Each row below holds a small network's activations on one input, seen along a few directions.
In each table, some parts of the input vary, and every possible input appears once, in random order.
A made-up example of a description, with smaller parts first: one of 4 places along a line, together with either a single point or one of 9 places along a line or (one of 3 separate values, together with one of 5 places around a ring).
Shared parts are said once, and a part with two or three values counts as separate values.
In the rows, zero is written as 128.

Other details of the inputs vary at random and push rows far along two fixed directions, the same in every table; ignore that.

Table:
x1: [118 108 181 152 167 159 195 124 161  76 181  59 124]
x2: [160 106 188 113 133 118 172 151  95 145 192  93 119]
x3: [187 102 163 139 157 156 181 178 110 102 149  97 106]
x4: [128 147 108 125  98 150  69 175  86 187 107 165  97]
x5: [ 70 149  87 158 165 119  98  68 162  77  76 124 161]
x6: [149 124 176 129 134 137 210 105 141 115 178 103 121]
x7: [123 125 175 154 198 119 206 107 142  92 144  55 150]
x8: [153 163 117 136  91  84  81 141 103 184 143 168 102]
x9: [120 136  67 145 156  98  93 100 165  71  76 153 127]
x10: [142 109  98 113 143 119 106 134 127  95 108 160 126]
x11: [118 127  69 118 133 134 118  88 167  70  71 173 119]
x12: [ 91 122 102 122 116 121  95 100 192 109 118 126 153]
x13: [143 160 111 127  85  81  67 143  96 185 125 160  95]
x14: [154 138 126 107  79 105  72 159  83 195 157 187 104]
x15: [141 142 115 133  97 157  78 174  66 183 113 151 107]
x16: [155 108 181 114 154 132 179 159  78 155 166  93 132]
x17: [159 101 178 122 144 137 189 157 117 159 153  69 153]
x18: [ 71 119  83 137 144 145  97  82 184  88  78 121 185]
x19: [ 63 153  92 152 152 101 103  76 181  71  93 130 148]
x20: [110 107  70 125 149 129 102  99 207  57  77 139 163]
x21: [ 65 141  94 156 141 155  92  88 204  66 127 148 131]
x22: [133 117 142 119 140 136 131 137  81 142 134 119 144]
x23: [133 119 169 123 158 151 220 110 124 116 142  84 131]
x24: [142 136 145 112  96 128 158 135  97 158 132 137 108]
x25: [156 148 123  98  57 115  98 144  81 201 128 175  80]
x26: [106 131 101 127 108 121  89 106 188 123 128 148 154]
x27: [126 137 114 103  87 109  71 158  81 176 123 177 115]
x28: [138 102 173 127 138 130 187 141 146 123 156  71 160]
x29: [146 147 108 109  82 139 104 135  65 190  98 167 110]
x30: [141 117 182 143 139 154 180 167 109 126 168  84 116]
Description of these inputs: one of 5 separate values, together with either a single point or one of 5 places along a line.
- The inputs of x17 and x16 match in every part but the choice among 5 separate values. If x18 is changed in the same way as x17 into x16, which row does it become? => x22

Table:
x31: [135 119  94 137 121 158  70 169 111 133  94 150 119]
x32: [124 133 104 114 107 141  95 153 101 145 123 170 101]
x33: [135 122 147 138 134 156 114 170 106 159 142 110 123]
x34: [ 56 133  71 139 139 132  70  65 232  60 116 165 147]
x35: [ 38 143 102 166 161 157 118  71 208  66  90  88 175]
x36: [165 134  81 121 102  86  67 134 122 143 101 184 117]
x37: [144 136  95 120 128 119  95 124  87 130  87 170 121]
x38: [141 151  84 109  77 113  73 143 127 167  95 182 103]
x39: [135 112 147 145 157 163 146 170 123 117 138  95 135]
x40: [148 136 148 138 110  82 128 128 121 161 166 123 133]
x41: [145 132 161 140 104 115 163 123 143 154 171 103 134]
x42: [179  98 207 125 159 140 228 164 127 105 205  64 120]
x43: [188 102 177 126 155 108 198 152  93 115 147  92 118]
x44: [ 49  94  98 106 156 156 131  69 202  76  85  99 218]
x45: [153 122 153 134 126 122 169 119 154 139 159 107 131]
x46: [168 116 170 144 149 154 189 176 102 148 134  70 134]
x47: [ 57 139  65 135 161 105  92  67 198  45  68 160 149]
x48: [ 78 101 110 141 177 155 151  79 210   5 112 116 143]
x49: [ 96 110 146 157 207 109 196  53 222  29 156  69 175]
x50: [139 109 217 137 152 151 225 143 103 125 215  52 125]
x51: [154 145 120 112 102  84  87 141 102 179 130 156 107]
x52: [150 140 144 120 129 114 128 134  70 173 133 141 119]
x53: [150 120 172 145 150 154 177 154 114 153 139  66 137]
x54: [153 123 197 155 155 120 179 163  85 157 166  49 146]
x55: [ 69 109 143 143 193 149 178  64 233  16 160  76 156]
x56: [127 146 154 132 126 113 136 121  81 158 145 122 132]
x57: [106 149  96 128  70 112  45 128 146 163 143 184 118]
x58: [153 138  68 119  76 114  63 129 142 150  87 193 112]
x59: [153 135  97 115  81 116  65 164 124 166 134 193 104]
x60: [ 90 105 108 137 176 150 147  78 221   6 125 108 146]
x61: [158 123 170 124 137  98 162 142  96 154 152 110 115]
x62: [ 50 131 135 152 159 138 173  53 215  47 125  85 161]
x63: [161 117 104 122 101 126  90 148 137 126 134 169 111]
x64: [154 140  97 123 110  83  88 137 127 149 118 172 123]
x65: [117 139 109 112  98 138  79 143  99 168 131 171  97]
x66: [187 118 143 118 134  97 147 148 104 128 136 118 114]
x67: [127 136 110 116 111 150  94 148  95 145 120 177 110]
x68: [135 136 134 118 100 123 125 134 118 167 120 143 107]
x69: [148 101 203 129 153 143 205 146 124 118 191  79 116]
x70: [ 98 166 101 124  79 135  76 111 105 176 102 172 122]
x71: [139 143 115 135 122 112  72 161  85 186 100 138 125]
x72: [132 126 184 138 144  99 182 123 115 128 167  83 134]
x73: [ 21 143  82 161 152 160  64  82 206  63  96 123 165]
x74: [124 141 132 124 122 147 138 113 112 152 119 136 125]
x75: [165 118 123 142 148 123 119 166  89 137  99 112 132]
x76: [171 121 143 121 125 153 167 140  86 140 118 125 117]
x77: [188  95 193 129 149 141 238 149 113 110 156  68 118]
x78: [107 164  89 121  82  79  44 116 124 167 113 175 119]
x79: [ 66 130  50 155 159 163  82  84 201  51  38 133 160]
x80: [159 131 131 138 140 117 116 178  82 162 109 118 130]
x81: [150 128 140 119 113 126 155 148 117 145 122 132 111]
x82: [162 113 128 115 113 147 127 164  81 141 137 145  96]
x83: [ 60 123  66 137 162 169  94  67 187  26  81 163 146]
x84: [115 133 156 126 100 128 119 143 118 149 161 133 111]
x85: [130  95 133  89 127 112 114 145  95 171 117 116 185]
x86: [119  85 137  85 112 149 108 158 108 165 139 124 174]
x87: [162 120 127 119 117 142 155 141  96 139 115 126 108]
x88: [109 145 124 122  88 120  81 132 138 149 153 149 114]
x89: [ 62 112 114 140 178 150 153  82 215  17 121 117 147]
x90: [154 134  92 114 114 106  90 141  77 149  93 169 104]
x91: [ 60 143  72 137 177 127 107  59 176  46  73 153 160]
x92: [191 106 202 128 173 103 234 150 114 111 185  57 130]
x93: [152 134 144 118 106 120 141 133 129 162 143 121 112]
x94: [127 129 174 138 150 111 184 118 101 130 168  78 134]
x95: [131 139 126 114 101 147  89 147  82 176 136 171 104]
x96: [144 122 148 125 141 144 192 134 116 124 136 100 121]
x97: [149 121 172 126 138 143 199 131 105 149 157  85 117]
x98: [ 88 153 113 126  96 145  71 120 109 152 130 170 121]
x99: [114 154  64 113 106 100  55 128  99 152  77 195 110]
x100: [116 164 100 117  59 108  63 126 128 184 115 168 110]
x101: [144 137 131 120 121 147 150 136  98 149 115 140 121]
x102: [106 148 129 129 102 132 130 115 116 155 131 124 122]
x103: [195 101 184 126 146 135 225 144 127 109 162  66 120]
x104: [152 144  88 119  78 110  82 142 135 170 108 183 113]
x105: [128 144 112 117 119 103  98 127  89 166 117 154 111]
- The inputs of x83 and x37 match in every part but one. If x82 is changed in the same way as x83 into x37, which row does it become? => x90
- What is each input in this table made of? => one of 3 separate values, together with either a single point or (one of 4 places along a line, together with either a single point or one of 5 places along a line)
- Change only the choice among 3 separate values in x101. List by row number the other rows that result. => x67, x91
- Change only the place on the line of 4 in x64. List by row number the other rows that result. => x36, x40, x49
- Change only the place on the line of 5 in x65. List by row number the other rows that result. => x34, x55, x69, x95
- Start at x41 and move only the place on the line of 5, one step at a time. The first step leads to x100. Which rows follow, in order? => x62, x102, x70

Table:
x106: [ 97 130 126 148 156 133 123 114 134 126 114 107 160]
x107: [ 93 137 132 117 116 152 120 116 126 151 140 140 129]
x108: [131 138 121 116  97 110 103 144  88 173 106 142 132]
x109: [136 130 185 138 131 160 178 142 113 153 175  85 129]
x110: [134 124 113 119 117 159 108 146  86 142  94 153 123]
x111: [149  99 132 105  68 133  73 181 153 180 170 143 140]
x112: [141 111 178 150 179 110 202 119 146 101 155  61 149]
x113: [148 133  83 132 122 116  89 136 131 117  99 180 107]
x114: [ 88 131 140 143 151 122 134  94 179  76 156 110 128]
x115: [162 125 170 129 118 119 182 122 125 133 187 104 112]
x116: [ 83 130  97 136 159 103 134  53 193  51  99 127 168]
x117: [172 125 109 115 100 128 105 159  88 158 103 158  92]
x118: [161 135 111 119 103 143 104 176  88 163 101 153 102]
x119: [130 127 117 133 144 167 127 139 118 120 101 127 131]
x120: [133 148 123 130 104 115 120 112 152 131 148 149 112]
x121: [ 99 142 120 112  98 134 109 125 129 153 136 153 114]
x122: [129 145 126 130 108 101  97 123 134 132 161 155 107]
x123: [120 119 113 116 144 164 129 132 112 123 102 141 131]
x124: [122 137 127 115 114 113 136 101 151 125 155 152 115]
x125: [165 124 181 130 136 120 145 177  53 191 161  89 134]
x126: [107 127  87 134 151 127  88 115 157  72  92 151 120]
x127: [ 99 138  92 114 127 101  95  97 150 129  91 155 138]
x128: [ 83 146  91 136 135 121  97 101 161 112  86 129 153]
x129: [130 112 110 122 167 132 166  96 167  59 117 134 132]
x130: [157 114 177 126 142 107 189 129 110 132 146  84 139]
x131: [100 145 131 135 115 142 127 120 152 127 139 123 124]
x132: [159 125 106 102 108 126 106 154  99 155 101 174  96]
x133: [196 138 105 114  92 116  98 171  86 170 111 179  89]
x134: [158 119 171 142 172 106 211 109 151  96 158  68 153]
x135: [174 125 190 116  92 120 170 158  85 178 180 116  97]
x136: [124 109 175 143 175 145 202 111 121 112 148  48 167]
x137: [ 72 139 102 153 152 119 125  60 219  50 137 137 140]
x138: [ 75 133 136 152 147 157 131 101 162 105 143 112 145]
x139: [161 132 115 118 103 128  81 191  64 171 115 160  94]
x140: [119 140 123 124 102 113 124  98 149 116 144 155 119]
x141: [ 73 135  99 123 147 135 106  89 146 120  92 133 164]
x142: [141 135 112 110 120  89 120 114 123 148 120 153 132]
x143: [140 144 116 125 113 101 102 132 123 160 105 138 126]
x144: [108 114 191 139 152 164 205 108 134 104 175  70 149]
x145: [105 143 134 131 108 126  97 141 120 144 152 136 113]
x146: [ 64 143 103 129 108 140 101  90 165 101 115 148 134]
x147: [165 124 107 115 112 120 121 136 109 120 108 168 109]
x148: [ 79 140  93 144 141 115  94 105 158 111  93 132 152]
x149: [122 118 112 115 142 150 139 133 127 107 105 136 124]
x150: [140 139 119 119  94 111 100 151  81 187 112 134 124]
x151: [145 116 172 117 146 121 190 142 101 150 151  83 142]
x152: [150 123 184 141 131 124 179 142 129 140 185  96 110]
x153: [158 142 115 130 109  82  98 140 106 169 123 157 121]
x154: [139 146 125 125 106 127  94 153  81 198 108 136 135]
x155: [145 120 176 136 154 112 168 154  96 139 160  72 140]
x156: [153 130 179 133 123 129 178 137 133 142 175  96 110]
x157: [ 97 136 134 133 115 156 122 112 128 140 141 120 131]
x158: [179 130 113 122  99 120  90 181  81 176 108 172  86]
x159: [138 122 114 118 115 145 122 149 100 127  99 147 116]
x160: [128 144 128 119  74 132 100 148  97 183 142 147 101]
x161: [100 125 116 137 154 112 141  81 168  88 108 101 152]
x162: [166 126  96 120 113 121 112 134 112 125 107 163 105]
x163: [131 119 110 127 132 151 132 137 118 110 104 125 120]
x164: [103 137  85 133 137  98 108  74 168  92  99 139 150]
x165: [ 73 140 103 120 124 126 110  77 186  97 122 154 125]
x166: [136 124 111 133 148 140 136 123 154  89 100 130 120]
x167: [158 119 175 134 154  97 163 146 106 137 158  82 132]
x168: [112  98  89 113 107 118  55 141 189 133 112 138 183]
x169: [ 83 141 102 132 114 128 102  81 177 100 121 143 122]
x170: [135 125 105 124 120 162 104 144  92 144  96 144 120]
x171: [172 120 172 135 155  87 172 140 107 129 170  89 134]
x172: [ 63 144 104 147 127 138 100  99 179  99 124 139 133]
x173: [150  77 106 110 118 152  91 174 171 114 125 133 157]
x174: [141 117 176 129 142 135 177 136  86 152 142  82 154]
x175: [128 125 115 131 140 152  95 153  95 129 110 140 123]
x176: [107 115 117 148 170 153 151 122 158  67 110 109 137]
x177: [ 90 140 136 138 127 145  99 125 126 134 149 128 130]
x178: [167 101 164 142 187 126 201 131 138  59 164  84 128]
x179: [174 102 166 123 147 139 194 146 107 106 137 101 116]
x180: [135 127 110 135 129 156  99 158  95 147 102 149 120]
- What is each input in this table made of? => one of 3 separate values, together with either a single point or (one of 4 places along a line, together with one of 6 places along a line)
- The inputs of x141 and x123 match in every part but the choice among 3 separate values. If x151 is changed in the same way as x141 into x123, which row does it become? => x149
- The inputs of x140 and x116 match in every part but the choice among 3 separate values. If x172 is changed in the same way as x140 into x116, which row does it become? => x148
- Change only the place on the line of 4 in x134. List by row number the other rows that result. => x128, x143, x154
- Change only the choice among 3 separate values in x167. List by row number the other rows that result. => x114, x126
- Start at x124 and move only the place on the line of 6, one step at a time. The first step leads to x140. Which rows follow, in order? => x115, x120, x137, x122
